Questions about the grid below. Rows and columns are numbered from 0.
1) Read off the top-left entry.
2) Read off the entry in row 1 and column 0.
3) Read off the entry directly below 5.7.
4) Read off the entry directly above 19.3.
5) Read off the entry in row 0 and column 1.
6) Read off the entry in row 2 and column 1.
7) Read off the smallest entry.
8) Read off the entry in row 2 and column 0.
-26.3,-14.6,23.0,-0.9,2.2
19.9,-7.8,2.9,-23.0,35.7
4.5,-5.5,-6.9,21.1,-4.7
-50.0,-38.9,24.3,14.2,6.3
3.1,9.5,7.7,-32.4,2.1
-8.8,-15.3,44.5,6.5,-54.0
-13.7,-3.0,24.1,-5.1,1.5
-40.5,-33.0,22.8,7.2,7.9
2.5,5.9,4.1,-22.9,4.8
-2.4,-19.1,49.7,3.9,-58.5
3.8,5.8,9.2,-30.6,0.8
49.8,-27.4,-42.9,14.7,19.3
-1.6,-5.4,-5.8,20.0,0.7
-2.2,3.1,-4.1,0.7,5.7
2.9,2.2,3.0,-14.3,9.2
-19.2,-11.7,33.9,5.8,-44.5
1) -26.3
2) 19.9
3) 9.2
4) 0.8
5) -14.6
6) -5.5
7) -58.5
8) 4.5

Read these off the row that follows.
1) Give the last entry.
2) Give the 3rd entry from the right.
3) Give the first entry.
45  75  14  68  71
1) 71
2) 14
3) 45

Questions about the array below.
1) What is the 2nd entry in reading order?
2) What is the entry just left of -111.37?
3) What is the third largest entry?
4) What is the 3rd smallest entry?
5) What is the second largest entry?
6) What is the entry just left of -20.50?
[[ -78.90  -20.50   63.33   48.62   29.71   20.08 -225.44 -151.81 -128.72
   -33.81   23.12   97.48   -5.26   99.51   46.51]
 [   7.83   45.95   92.94  -17.98  -17.25   35.51 -195.89 -202.37 -186.89
   -44.57  -20.89  115.90 -169.80   76.35    8.76]
 [ 181.29  121.89  211.38  -62.38  -70.91   76.66 -151.56 -182.14 -186.89
   -40.98  -64.89  103.62 -229.63  -27.85   65.39]
 [ -26.87   -1.51   92.94    4.22   16.29   25.22 -215.59 -111.37  -99.64
   -26.63  -14.60  109.76  -65.09   53.20   46.51]
 [ -44.21   -1.51   63.33  -51.28   23.00    4.65 -210.67 -131.59  -89.95
   -26.63  -20.89  140.46 -109.97   76.35  -28.99]
 [  42.52   26.97  226.18   70.82  -17.25   61.22 -200.82 -131.59 -167.50
   -30.22  -14.60   42.23  -65.09  -16.27  254.13]
 [ -44.21    7.98   48.53   -6.88    9.59   20.08 -215.59 -172.03 -148.11
   -37.39   -2.02  122.04  -95.01   99.51  -10.11]
 [  -9.52   36.46   78.14   81.92  -17.25   45.79 -210.67 -263.03 -225.66
   -48.16   35.70   79.07  -95.01  122.66   65.39]]
1) -20.50
2) -215.59
3) 211.38
4) -225.66
5) 226.18
6) -78.90

A =
[[-0.479  0.138 -0.157 -1.304 -0.684 -0.723  0.159 -0.652]
 [-0.409  1.014 -0.263 -1.415 -0.674 -0.855  0.165 -0.269]
 [-0.089  0.915  0.034 -1.501 -0.534 -0.909  0.315 -0.383]
 [-0.428  2.098  0.062 -2.494 -0.517 -1.322  1.091  0.174]
 [-0.988 -1.874 -1.044  0.145 -0.321 -0.300 -1.809 -0.641]
 [-0.509  0.223 -0.379 -1.128 -0.544 -0.860 -0.254 -0.188]
 [-0.553  0.086 -0.538 -0.857 -0.425 -0.770 -0.398 -0.488]
 [-0.613  0.890 -0.527 -1.498 -0.584 -0.869  0.540 -0.638]
 [-0.832 -2.013 -1.018  0.336 -0.604 -0.188 -1.265 -0.834]
 [-0.611 -0.968 -0.839 -0.398 -0.570 -0.394 -0.748 -0.780]
 [-0.469 -2.126 -0.843  0.538 -0.606 -0.214 -1.640 -1.057]
 [-0.376 -0.923 -0.539 -0.447 -0.624 -0.756 -0.863 -0.336]
 [-0.976  1.715 -0.555 -2.198 -0.545 -1.369  0.622  0.138]
 [-0.698  1.075 -0.537 -1.877 -0.784 -1.126  0.389 -0.186]
 [-0.577  1.032 -0.380 -1.760 -0.511 -1.060  0.103  0.117]
 [-0.675  1.671 -0.163 -2.355 -0.604 -1.156  0.778 -0.220]]
Indices start at 0.
The entry just right of 2.098 is 0.062
The entry directly above -0.613: -0.553
Find the entry at row 0, column 2.
A: -0.157
Find the entry in row 1 and column 0.
A: -0.409
The entry just left of the largest entry: -0.428
The entry in row 0 and column 0 -> -0.479
Find the entry in row 2 and column 0.
A: -0.089
The entry directly above 0.034: -0.263
Find the smallest entry.
A: -2.494
Find the entry just left of -0.855.
A: -0.674
Find the entry just left of -0.570.
A: -0.398
The entry directly below the smallest entry -> 0.145
Find the entry in the bottom-left corner.
A: -0.675
The bottom-right entry -> -0.220
The entry in row 0 and column 1: 0.138
Find the bottom entry of the column that holds the smallest entry.
A: -2.355
Find the entry directly above -1.760.
A: -1.877
The top entry of the column that holds the smallest entry -> -1.304
The entry directly below -0.336 -> 0.138
The entry at row 2, column 1: 0.915
Find the top-right entry.
A: -0.652
Find the entry directly below -2.126.
A: -0.923
Find the entry directly above 0.062.
A: 0.034
Find the entry just left of -0.723.
A: -0.684
Find the entry directly below 0.890.
A: -2.013
The entry directly below -0.269 is -0.383
Find the entry directly below 0.540.
A: -1.265
The entry just left of -0.857 -> -0.538
Find the entry just left of -1.057.
A: -1.640
Find the entry directly above the smallest entry.
A: -1.501

Read these off the row that follows.
1) Find the entry just right of 6.1.
2) Find the median of all entries.
[ 15.7 -23.3 -30.8  45.4  -3.1  -8.6  22.4 -27.0   6.1  54.0 -27.0]
1) 54.0
2) -3.1

Questions about the grid below.
1) What is the 3rd largest entry?
2) What is the entry just right of -2.7?
3) What is the third smallest entry?
4) What is the entry just left of the smallest entry?
[[ 12.8   6.1 -45.1   9.5  11.9  -8.8 -33.9  31.7  -6.6 -12.0   5.6 -10.4
  -42.8  36.7  -0.9 -11.9]
 [ 16.8   2.0 -38.0  19.3  21.1  -9.3 -31.5  41.2  -3.0 -25.2  -0.3 -19.1
  -32.3  23.1  -6.7   1.1]
 [ -6.0  -3.4   3.0   8.4  -3.5  -0.1  -2.9   2.8   3.6  -3.1  -2.5  -9.4
    3.9   0.8  -6.8  -1.6]
 [  8.4  -2.7 -37.5  20.6  30.6  -5.5 -30.5  48.1  -3.2 -27.3  -0.1 -17.9
  -35.4  21.4  -2.0  -3.0]
 [ -5.3   0.2 -10.5   8.4  -2.1   6.6  -9.7  -7.1   2.6  -7.2   3.4   2.1
   -5.7  -0.2  -3.3   6.8]
 [ -0.8   4.7  -7.1  -5.6  -2.9  -4.0  -5.6   4.4  -1.7  -1.4  -0.4   7.7
   -0.1   7.9  -5.3  -3.3]
 [ 19.4   3.4 -48.5  12.2  10.7 -19.9 -23.4  31.5 -10.5 -12.0   6.1 -11.3
  -45.3  36.0  -1.4   1.4]
 [  5.9   5.0   7.8   0.6  -9.1   6.0  -0.3 -10.0   7.5  -8.1  -2.1   4.2
    0.5   1.5  -2.2   5.8]
 [  9.0   0.0  10.9   3.3  -7.0  11.2  -5.5  -4.6   1.2 -18.5   0.7  14.9
    0.7   0.3  -5.1   1.4]]
1) 36.7
2) -37.5
3) -45.1
4) 3.4
